These are the activations of a small neural network, seen along a few directions. Each row is one input.
Each table varies a few parts of the input and shows all the possible inputs, shuffled.
Descriptions start from the smaller parts, as in this example, which fits no table here: ring(5) and (point or (values(2) and line(4)) or line(9)).
Shared parts are said once, and a part with two or three values counts as separate values.
(in the rows, 128 means zero)

Other details of the inputs vary at random and push rows far along two fixed directions, the same in every table; ignore that.

Table:
row 1: [101 113  50 179 136 125 102 135  86 175 189 143  90 149 128]
row 2: [140  87 181 138 138 199 149 128  80 112  88  92 200 127 110]
row 3: [123 117 151 127 103  91 106 125 173 130  92 100 112 120 140]
row 4: [176 159 122 104  94  94  98 113 197 103  77 166  99 101 146]
row 5: [128 121 146 130 108  80 151 135 177 105 107 107 126 147 151]
row 6: [116 140 157 113 101  79 109 146 243  96  83 116  94 140 156]
row 7: [127  87 182 144 150 217 137 132  89 100  89 113 190 129 105]
row 8: [129 112 169 115 161 204 125 128  86 112  79 127 198 128  79]
row 9: [158 115 176 124 133 190 185 140  76 100 115 108 225 144  87]
row 10: [102 115 100 163 130 131  99 130 110 147 143 131 105 129 129]
row 11: [146 123 183 122 134 216 172 139  54 106 117 102 212 120 108]
row 12: [136 101 167 153 153 208 172 146  84  82  98 117 222 165  95]
row 13: [168  93 194 114 133 178 161 129 101 108  97 106 210 136  76]
row 14: [ 89 120  67 143 154 120 103 116  78 167 189 159  66 115 146]
row 15: [111 151  96 137 152 153 145 117  60 152 192 139 121 115 143]
row 16: [117 131  66 153 119 109 106 126  61 189 202 131  91 111 128]
row 17: [102 115  54 150 157  97 116 118  90 164 192 165  73 142 124]
row 18: [176 147 141  96  96 104 109 108 200  91  79 167  91  96 162]
row 19: [185 156 117  97  91  85 103 118 222 105  76 166  93 115 141]
row 20: [128 156 159 101  91  86 123 136 182 119 111 107 109 107 146]
row 21: [116 149  52 150 113 108 133 141  75 178 213 132 103 133 137]
row 22: [115 120  76 149 125 117 116 121  57 181 212 133  80 105 145]
row 23: [135 119 163 149 132 209 164 143  59 108  90  91 233 142 103]
row 24: [125 123 179 141 136 204 143 147 109  86  74 107 208 141 106]
row 25: [141 143 173  76 118  69 101 117 240 130  91 124  91 115 127]
row 26: [111 162  50 143 142 117 133 126  81 177 211 146 106 134 131]
row 27: [135 122  93 136 119 122 119 133  90 174 175 124 120 128 112]
row 28: [101 102  58 182 140  99 115 127  96 160 194 150  75 151 135]
row 29: [119 140 161  86 125  64 127 129 236  82  87 136  91 135 146]
row 30: [141 124 154 103 139  93 129 109 173 130 125 135 111 125 115]
row 31: [116 132  88 154 113 115 139 143 109 149 152 112 132 150 143]
row 32: [120 139  90 140 152 141 114 112  64 176 179 140 123 114 110]
row 33: [116 132 162 118 100  85 133 134 191 105  97  99  97 117 178]
row 34: [134 113 157 113  99  79 109 131 209 127  83  99 110 136 137]
row 35: [126 124 187 105 160 212 155 134  97  80  80 122 198 128 112]
row 36: [120 127 142  95 132  95  97 128 201 126  94 137  95 130 121]
row 37: [185 142 112 110 102  86 125 109 195  96  94 174  97 121 138]
row 38: [ 85 154  42 154 148 126 114 131  60 161 196 154  94 130 140]
row 39: [103 132 155 127 114 104 119 138 192  96 106 120  87 120 173]
row 40: [134 150 156  95 128  80 145 118 198 107 121 130 112 127 136]
row 41: [104 144  63 141 152 147 129 139  76 149 173 148 129 148 120]
row 42: [146 114 193 106 162 206 146 113  84 119 104 119 193 111  96]
row 43: [113 165  93 133 140 129 130 121  88 154 174 135 122 118 131]
row 44: [133 101 155 123 106  59 124 122 204 118  97 108  98 139 143]
Each input here is: line(4) and (point or (values(2) and ring(5))).
Q: The inputs of row 6 and row 24 match in every part but the line(4) part. If row 19 is changed in the same way as row 6 into row 24, which row does it become?
A: row 4
Q: Which other rows does row 16 become when the line(4) part takes its other values? List them by row number.
A: row 13, row 22, row 27
Q: Which other rows does row 23 become when the ring(5) part takes its other values? List them by row number.
A: row 20, row 24, row 38, row 43
Q: Which other rows does row 24 become when the values(2) part takes its other values? List them by row number.
A: row 10

Table:
row 45: [134 128 219  86 113 122 130 137 213  82  50  99 145 118 136]
row 46: [124 125 147 128 129 147 142 135 112 126 127 111 146 124 127]
row 47: [133 119 109 156 123 156 143 141  88 125 128 123 164 149 122]
row 48: [139 136 109 123 126 103 120 117 137 139 145 143 102 119 137]
row 49: [111 130 118 130 118 107 114 134 138 139 148 123  98 124 145]
row 50: [145 124 130 122 138 148 129 121 116 119 116 140 145 125 114]
row 51: [147 141 128 118 129 147 140 128 120 121 125 137 153 126 113]
row 52: [145 138 130 119 131 151 130 127 115 122 117 138 147 128 117]
row 53: [110 132 124 130 126  95 132 124 137 135 147 120 103 128 147]
row 54: [143 134 129 124 136 155 129 123 119 119 115 143 144 129 116]
row 55: [136 118 109 158 121 154 148 138  85 129 135 118 165 146 119]
row 56: [122 123 142 126 133 142 134 131 117 136 123 108 151 132 113]
row 57: [124 114 131 145 141 155 139 131  82 141 146 119 155 136 109]
row 58: [116 120 142 131 140 142 140 129 113 116 121 118 146 134 125]
row 59: [115 131 122 132 118 100 118 132 139 144 147 118 100 122 135]
row 60: [141 138 125 124 136 154 134 127 123 116 118 147 149 131 115]
row 61: [112 125 109 142 132 116 134 129 105 148 165 125 106 128 143]
row 62: [129 136  81 136 135 121 127 125 108 140 162 158 109 131 126]
row 63: [131 150  98 122 122 108 120 128 138 135 145 150 105 125 136]
row 64: [121 117 143 134 133 155 128 133 119 122 124 120 143 131 123]
row 65: [145 121 119 134 139 160 136 118  78 140 139 140 154 123 111]
row 66: [118 142 188  89 105  74 117 130 231  94  73 106 102 117 156]
row 67: [131 128 106 125 125 107 113 116 134 138 136 149  95 117 135]
row 68: [120 119 143 137 137 150 126 133 118 125 120 120 145 132 116]
row 69: [140 114 130 146 120 135 146 135 120 117 118 119 156 148 125]
row 70: [118 121 143 134 138 153 135 134 116 120 121 120 143 128 129]
row 71: [109 139 121 128 121  98 129 127 136 135 146 116 104 123 147]
row 72: [116 123 126 130 120 102 123 128 141 139 151 122  99 127 142]
row 73: [112 125 120 128 129  96 121 125 143 148 144 119 104 133 134]
row 74: [103 135 115 135 130 104 122 126 139 131 141 126  99 127 150]
row 75: [134 117 124 151 123 146 137 137 122 113 109 124 152 147 126]
row 76: [124 119  97 150 114  94 125 134 145 127 134 132 100 143 145]
row 77: [132 139 106 123 119 108 110 119 131 143 136 144  98 113 140]
row 78: [126 120 147 128 125 148 135 134 115 127 130 111 147 126 121]
row 79: [145 127 130 121 137 149 133 124 118 117 117 143 144 131 112]
row 80: [111 119 119 132 124 106 117 130 141 134 146 127  95 128 140]
row 81: [109 123 119 132 129 105 124 130 139 133 142 127  94 126 146]
row 82: [138 142 105 122 121 105 118 120 135 139 143 138 102 114 137]
row 83: [146 135 131 120 132 150 127 125 114 123 116 136 149 121 119]
row 84: [130 122 212  89 123 120 120 131 221  89  44 101 147 128 122]
row 85: [118 112 139 128 143 143 130 130 119 129 118 117 147 139 111]
row 86: [144 131 129 126 137 154 126 121 117 120 114 140 146 123 119]
row 87: [138 139 108 122 125 104 124 120 139 137 146 145 101 125 134]
row 88: [111 132 118 133 121 102 112 134 138 143 144 124 100 125 138]
row 89: [119 124 139 126 136 144 128 134 117 134 119 113 151 135 116]
row 90: [136 138 109 123 117 106 116 117 133 144 140 139  99 110 137]
row 91: [149 137 131 118 129 148 136 125 116 123 122 133 148 125 114]
row 92: [123 111 144 136 141 154 132 133 106 125 123 120 153 135 108]
row 93: [141 127 133 126 133 155 124 118 114 124 111 141 143 120 118]
row 94: [136 142 104 122 125 103 128 123 142 135 149 149 106 127 134]
Q: What is each input in this table made of?
A: ring(5) and (point or line(4) or line(5))
Q: The inputs of row 69 and row 75 match in every part but the ring(5) part. If row 73 is changed in the same way as row 69 into row 75, which row does it become?
A: row 84
Q: The inputs of row 87 and row 91 match in every part but the ring(5) part. If row 65 is changed in the same way as row 87 into row 91, which row does it become?
A: row 90
Q: Which other rows does row 93 become when the line(4) part takes its other values? List them by row number.
A: row 54, row 60, row 86
Q: A walk changes only the ring(5) part. It starts at row 83 and steps to row 82. List the rest of the walk in order.
A: row 48, row 50, row 86
Q: A walk changes only the line(4) part. It starts at row 77 and steps to row 83. List the rest of the walk in order.
A: row 52, row 63
